These are the activations of a small network on made-up records, seen along a few directions, one row for each record.
Each row is followed by the record's values for the fields Z, T, H, V, G, F, P.
Not every record has every field; a missing one is left out.
Other fields move the rows too, some of them a lot.
In the rows, 500 means zero.
Random noise pushes rows far along 2 fixed directions. That doesn't count. These rows show it; they differ only by the noise:
[558 486 437 487 357 478 456 405 481 471 455 574 445 740]
[569 440 419 338 274 479 457 389 484 492 466 596 423 841]
[478 452 455 449 510 493 524 414 511 566 394 315 421 644]
[583 584 457 763 415 468 417 426 461 385 468 679 495 621]

[544 565 521 546 636 483 505 577 539 449 555 594 570 322]	Z=z2 T=t1 H=h1 V=v2 G=g5 F=f3 P=p1
[551 528 472 295 372 462 425 493 497 567 309 601 573 826]	Z=z1 T=t1 H=h1 G=g5 F=f1
[416 427 612 525 355 611 443 549 517 514 564 573 370 510]	Z=z2 T=t2 H=h2 V=v1 G=g3 F=f1 P=p3
[509 383 390 100 379 529 519 368 524 572 527 432 421 717]	Z=z2 T=t1 H=h2 V=v2 G=g4 F=f3
[457 421 510 346 473 455 530 538 521 586 470 435 461 523]	Z=z1 T=t1 H=h2 G=g6 F=f3 P=p1
[461 456 557 451 552 537 440 496 597 599 362 448 523 532]	Z=z2 T=t2 H=h2 V=v1 G=g5 F=f1
[451 501 489 473 680 507 517 602 583 555 531 375 589 326]	Z=z2 T=t1 H=h1 V=v2 G=g9 F=f2 P=p2
[412 407 544 272 420 599 497 545 544 624 655 570 397 474]	Z=z1 T=t1 H=h2 G=g3 F=f1 P=p3
[536 534 521 550 655 505 467 594 471 488 504 513 517 246]	Z=z2 T=t1 H=h1 V=v2 G=g10 F=f1 P=p2
[568 427 447 321 286 481 466 394 442 511 396 569 482 928]	Z=z1 T=t2 H=h1 G=g2 F=f3
[404 431 619 500 431 534 395 654 582 544 439 728 508 551]	Z=z1 T=t1 H=h2 G=g5 F=f1 P=p4
[627 541 401 342 514 398 489 395 472 465 425 476 534 671]	Z=z2 T=t1 H=h1 V=v2 G=g8 F=f3
[431 467 527 640 535 563 539 514 492 419 581 460 438 455]	Z=z2 T=t1 H=h1 V=v2 G=g4 F=f2 P=p5
[429 498 510 866 486 550 470 547 492 436 532 471 538 358]	Z=z2 T=t2 H=h2 V=v1 G=g9 F=f2 P=p2
[585 461 430 217 294 460 445 409 492 538 476 659 536 899]	Z=z1 T=t1 H=h1 G=g2 F=f3
[463 398 571 534 398 589 524 496 494 443 582 542 471 618]	Z=z2 T=t1 H=h1 V=v1 G=g2 F=f2 P=p5
[625 553 506 456 362 476 441 596 517 437 568 951 533 526]	Z=z1 T=t1 H=h1 G=g6 F=f1 P=p4
[545 549 422 282 541 459 508 432 524 572 427 414 538 529]	Z=z2 T=t1 H=h1 V=v2 G=g6 F=f1
[546 610 492 565 412 519 416 449 486 489 460 595 559 593]	Z=z2 T=t1 H=h1 V=v1 G=g3 F=f1
[378 458 547 601 501 554 463 574 521 460 504 548 447 464]	Z=z2 T=t1 H=h2 V=v2 G=g5 F=f3 P=p3
[427 418 492 331 327 541 486 517 528 559 585 484 443 587]	Z=z2 T=t1 H=h2 V=v1 G=g10 F=f3 P=p3
[534 464 468 373 411 507 469 417 559 531 479 483 466 673]	Z=z2 T=t1 H=h2 V=v1 G=g4 F=f3
[427 342 494 273 513 539 619 473 502 621 563 244 337 491]	Z=z1 T=t2 H=h2 G=g3 F=f3 P=p1
[534 483 432 573 598 432 608 423 465 432 612 307 446 360]	Z=z2 T=t1 H=h2 V=v2 G=g8 F=f2 P=p1
[421 411 556 331 448 607 510 533 486 541 556 471 360 493]	Z=z2 T=t2 H=h1 V=v2 G=g3 F=f1 P=p3
[550 620 450 923 453 416 517 426 421 324 642 520 539 376]	Z=z2 T=t1 H=h2 V=v1 G=g8 F=f2 P=p1
[562 439 540 391 205 524 390 554 560 427 594 929 461 603]	Z=z2 T=t2 H=h2 V=v1 G=g5 F=f1 P=p4
[462 403 556 416 626 490 587 554 517 636 441 336 553 413]	Z=z1 T=t2 H=h1 G=g7 F=f2 P=p1
[569 514 424 563 467 481 569 467 472 413 683 591 453 443]	Z=z1 T=t1 H=h1 G=g4 F=f2 P=p1
[531 433 438 485 396 582 513 517 497 443 629 605 528 447]	Z=z2 T=t2 H=h1 V=v2 G=g9 F=f2 P=p2
[436 428 536 342 437 535 448 471 574 632 332 386 507 669]	Z=z2 T=t2 H=h2 V=v1 G=g5 F=f1
[588 613 465 681 484 460 461 386 423 371 448 600 522 553]	Z=z2 T=t2 H=h1 V=v2 G=g1 F=f3
[344 492 514 562 567 524 574 519 556 574 516 222 429 354]	Z=z2 T=t1 H=h2 V=v1 G=g4 F=f3 P=p4
[591 565 470 319 458 376 393 470 499 520 318 561 631 790]	Z=z2 T=t1 H=h1 V=v2 G=g7 F=f3
[351 524 586 770 635 546 549 544 464 469 448 282 534 471]	Z=z2 T=t1 H=h1 V=v2 G=g2 F=f2 P=p5
[452 457 509 393 668 495 545 449 574 645 334 166 448 444]	Z=z2 T=t2 H=h2 V=v1 G=g6 F=f1
[412 508 537 626 744 500 551 541 484 539 471 323 618 207]	Z=z2 T=t1 H=h1 V=v2 G=g7 F=f2 P=p1
[539 423 472 252 576 498 537 415 517 599 356 313 530 585]	Z=z2 T=t2 H=h1 V=v2 G=g7 F=f3
[584 500 416 646 587 480 655 396 418 377 639 353 451 284]	Z=z2 T=t2 H=h1 V=v2 G=g8 F=f2 P=p1
[549 626 522 707 374 526 381 563 421 378 596 822 548 419]	Z=z2 T=t1 H=h1 V=v2 G=g3 F=f1 P=p2
[395 382 492 437 630 536 698 399 526 581 628  94 372 269]	Z=z2 T=t2 H=h2 V=v1 G=g8 F=f2 P=p5
[473 480 469 563 590 466 490 461 494 591 304 275 512 606]	Z=z1 T=t2 H=h2 G=g9 F=f3
[413 603 503 896 813 534 579 444 465 496 300  81 495 294]	Z=z2 T=t2 H=h1 V=v2 G=g4 F=f3

Here are new rows. What are their fields?
[443 491 551 587 616 490 468 455 554 558 366 315 531 578]	Z=z2 T=t1 H=h2 V=v1 G=g2 F=f3
[503 615 537 764 622 474 416 532 494 507 288 544 597 508]	Z=z1 T=t2 H=h1 G=g5 F=f1
[335 501 613 603 564 560 414 651 567 539 433 589 567 385]	Z=z2 T=t1 H=h2 V=v2 G=g5 F=f1 P=p4
[395 490 607 698 616 591 498 585 511 545 557 480 393 282]	Z=z1 T=t2 H=h2 G=g3 F=f1 P=p3
[561 404 466 362 229 511 404 539 559 447 650 797 527 670]	Z=z2 T=t1 H=h2 V=v1 G=g9 F=f2 P=p2
[576 563 508 568 402 486 352 490 480 420 352 756 577 684]	Z=z2 T=t2 H=h1 V=v2 G=g5 F=f1
[478 489 517 650 717 499 538 620 564 554 493 403 545 310]	Z=z1 T=t1 H=h1 G=g9 F=f2 P=p2
[391 559 514 838 699 515 530 432 483 566 382 223 553 407]	Z=z1 T=t2 H=h2 G=g2 F=f3
[573 414 374 371 394 435 662 380 393 468 594 337 396 592]	Z=z1 T=t2 H=h1 G=g8 F=f2 P=p1
[413 549 644 714 472 556 355 664 617 486 532 812 607 361]	Z=z2 T=t1 H=h2 V=v1 G=g5 F=f1 P=p4
[527 416 510  63 349 584 511 544 536 593 655 684 414 591]	Z=z1 T=t1 H=h1 G=g3 F=f1 P=p3
[451 453 527 469 237 521 435 501 448 411 570 682 517 832]	Z=z2 T=t1 H=h1 V=v2 G=g2 F=f2 P=p5
[510 431 513 294 438 444 544 542 473 601 415 461 572 659]	Z=z1 T=t1 H=h1 G=g7 F=f2 P=p1
[497 525 566 605 480 601 450 554 478 421 640 717 433 344]	Z=z2 T=t2 H=h1 V=v2 G=g3 F=f1 P=p3
[542 435 396  74 653 421 622 391 555 688 421 155 490 589]	Z=z1 T=t1 H=h1 G=g8 F=f3
[439 467 574 535 529 602 493 566 531 554 650 606 407 317]	Z=z1 T=t2 H=h2 G=g3 F=f1 P=p3
[505 500 501 454 547 537 457 441 521 543 454 464 476 502]	Z=z2 T=t2 H=h2 V=v2 G=g3 F=f1
[508 587 491 559 727 493 543 472 570 547 396 276 536 416]	Z=z2 T=t1 H=h1 V=v1 G=g4 F=f3
[546 475 374 190 553 420 581 365 443 561 357 200 485 691]	Z=z2 T=t1 H=h1 V=v2 G=g8 F=f3
[703 590 380 352 479 411 481 391 468 417 499 636 586 634]	Z=z2 T=t1 H=h1 V=v2 G=g8 F=f3
[560 594 465 626 490 469 464 429 443 465 411 559 590 660]	Z=z1 T=t1 H=h1 G=g2 F=f3
